These are the activations of a small neural network, seen along a few directions. Each row is one input.
In each table, some parts of the input vary, and every possible input appears once, in random order.
Descriptions start from the smaller parts, as in this example, which fits no table here: one of 5 places around a ring, together with either a single point or one of 9 places along a line or (one of 2 separate values, together with one of 6 places along a line).
Shared parts are said once, and a part with two or three values counts as separate values.

Other details of the inputs vary at random and push rows far along three fixed directions, the same in every table; ignore that.

A family of inputs:
r1: [-30   7  -4 -17 -42  -5   8 -13  76 -26  16  -9 -11]
r2: [  2  15  54  -5  47  33   2 -47 -20 -36 -43  -4  44]
r3: [-40   2  -5 -19 -47 -10   4 -25  80  -4  12  10   5]
r4: [ 74  -5  30  -3  16 -33  -2  17 -17  28  53 -51  -4]
r5: [-38   0  -2 -18 -47 -10   7 -26  77  -6  12   9   3]
r6: [-43  11 -47   7   0  45  -9  18 -22 -22 -43  40  -1]
r7: [-13 -12 -52  34  -5   2  -2  30 -55  28 -22  40 -24]
r8: [ 63 -17  33   9   8 -35   4   8 -19  40  39 -34   1]
r9: [ 62  -1  36 -19   1 -45  -8  13  12  30  66 -55  -1]
r10: [-38  -1  -9  -4 -34   5   7 -14  40  -7  -7  22   0]
r11: [-22 -12 -28  20   2 -27   1   1 -25  23 -14   7 -30]
r12: [ -8 -10 -51  28   1   9  -5  44 -58   8 -19  19 -34]
r13: [-56   2 -15   8  -3  14   7 -23  16 -10 -37  28 -18]
r14: [-41  -4  -1 -14 -51  -8  12 -28  80 -11   9   9  -2]
r15: [ -1  -6 -46  14  -1  -3 -12  40 -42  19  -2  12 -25]
r16: [ 11  14  43   9  36  68   7 -22 -38 -30 -46  19  48]
r17: [ 57 -22  34   2   7 -33   0   9 -19  42  37 -36   4]
r18: [-11  -6 -55  24   3  12  -9  44 -60  11 -19  24 -29]
r19: [ 12  -6 -12 -15 -35 -43   2   2  55  16  55 -29 -24]
r20: [  5  28  48 -17  51  43   5 -32 -17 -45 -37 -17  34]
r21: [ 45 -12  27  12  48 -40 -12  -3 -57  23   0 -19  -5]
r22: [ -3 -20 -23   4 -27 -32  -1  11  11  34  21   1 -19]
r23: [ 10  24  47 -19  59  30   0 -34 -16 -54 -42  -7  31]
r24: [-35  -4  -7 -22 -41  -9   1 -25  78   0  12   6  10]
r25: [ -8  -1 -29   6  14 -30   0  10 -27   0 -11  -6 -30]
r26: [ 69 -12  43  -2  12 -35   1   1 -13  42  47 -38  12]
r27: [ -7 -21 -13  -7 -43 -42   4  -2  48  29  36 -10 -19]
r28: [-48  -1 -40  16  -9  38  -2   6 -20  -7 -48  51   3]
r29: [ 61  -3  26  -4  13 -32  -7  26 -25  29  46 -42  -6]
r30: [ 50   5  -1  18  41   5 -17  49 -94  27   0  -6  -3]
r31: [ -4 -23 -17  11 -28 -28   4  11  11  26  15  -2 -22]
r32: [ 20  31  39 -12  40  64  -4 -14 -22 -38 -26   1  49]
r33: [ 16  20  65 -25  17  34  -2 -34  24 -19  -6  -8  61]
r34: [-29   0  -9 -17 -40  -2   7 -15  75 -25  14 -11  -9]
r35: [-40  17 -50  11   0  44  -7  15 -21 -22 -41  44  -3]
r36: [ 19  30  56 -32  22  40  -6 -24  24 -34   1 -19  52]
r37: [-40  -1 -17  20 -17  28   7   1  -7 -14 -39  38  -4]
r38: [ 20  23  73 -39   2  26   7 -40  64 -44  19 -38  43]
r39: [ 25  22  55 -15  41  65  -1 -17 -20 -42 -23 -12  52]
r40: [-55  -3 -37  13  18  15  11   5 -15 -51 -39  42  -9]
r41: [-51 -15 -10   4  -6 -16  12 -24  36 -30  -7  26   1]
r42: [-11  -3 -11 -17 -15 -49   4  -6  53  14  34 -29 -45]
r43: [ -6  -1 -59  28   3   9  -7  43 -60  13 -16  28 -32]
r44: [ -6 -12 -26  -1 -38 -41   0   1  39  34  33   2 -18]
r45: [ 57  -8   9  17  30 -15 -11  27 -67  48  14  -7   9]
r46: [  4  -7 -44  28  -4  -5   0  38 -40  12  -3   9 -36]
Each input here is: one of 2 separate values, together with either a single point or one of 4 places along a line or (one of 3 separate values, together with one of 6 places along a line).
- Changing only the choice among 2 separate values turns r1 into r37. The same change can be made to r43. Which row results? => r7
- Change only the choice among 2 separate values in r42. List by row number the other rows that result. => r13
- Change only the place on the line of 4 in r11. List by row number the other rows that result. => r2, r13, r21

A family of inputs:
r47: [-35  -3  -8  -7 -23  10  16 -10  33 -11 -14 -12 -27]
r48: [-40  13  13 -14 -47  33   7 -27  61 -45 -21   0  10]
r49: [ -7 -60 -25  48  -8 -40   4  21 -50  51 -20  33 -22]
r50: [  7 -11 -60   5 -14 -35 -22  39 -19  21  14   5 -22]
r51: [  3   5  19   3  44  59  12  -8 -31 -50 -33  -7  28]
r52: [-37  18 -47  -2 -41   6   0 -23  45 -19 -17  34  -8]
r53: [ -6   7  18 -26   3 -47  -9  -4  25  18  20 -21 -17]
r54: [-44   6  24 -15 -18  -9  13 -15  52 -29 -10  -7 -13]
r55: [ 42   4  27 -11  34  -2 -13  -4 -28  30   3 -43  -3]
r56: [-46   9 -63  26  12 -11  -2  11 -46  -2 -40  59 -39]
r57: [-59   5  12 -20  -7  11  13 -27  65 -68 -11   9  11]
r58: [ -7  -1 -26  -7 -44 -29 -15  27  36  62  37  -6 -22]
r59: [-18 -12  27   7  20  14   2 -44 -24   9 -39  26  53]
r60: [ 25   9  34  15  16  60  11  -1 -28 -17 -13  25  30]
r61: [ -8  -1   3 -31  -1 -66 -12 -10  52  -1  48 -24  -8]
r62: [ 43  -1  12 -15  45  -7 -14  -2 -25   8  17 -36  11]
r63: [ 39   1  44  14  38 -23  11  -3 -29  -5  14 -17  -2]
r64: [-11  -4 -54  46 -12  24   4  28 -57 -12 -40  47 -28]
r65: [ 45  -4  26   2  17  11  -5  17 -34 -20  10 -24  27]
r66: [ 13   2 -49  26  -8  -9  -4  35 -42  51  14  31 -20]
r67: [ 51   9  19  -4  43  -2   4 -21 -28  15   5 -25   5]
r68: [-31   2 -56  -3 -18  14  -8  32   4  11  -2  34   0]
r69: [ 37 -17  28 -23 -22 -18   3  14  42  12  71 -32  15]
r70: [ 37   1  47   4   3  29  -2  24 -36  22  15 -18  18]
r71: [ -6  17  27   6  28  67  23 -42   7 -57 -45   8  26]
r72: [ 14   7   5 -26 -41 -42 -17  -7  57  26  35 -38  -6]
- What is each input in this table made of? => one of 2 separate values, together with either a single point or (one of 3 separate values, together with one of 4 places along a line)
- Changing only the choice among 2 separate values turns r59 into r49. The same change can be made to r52. Which row results? => r64
- Change only the place on the line of 4 in r63. List by row number the other rows that result. => r60, r64, r71
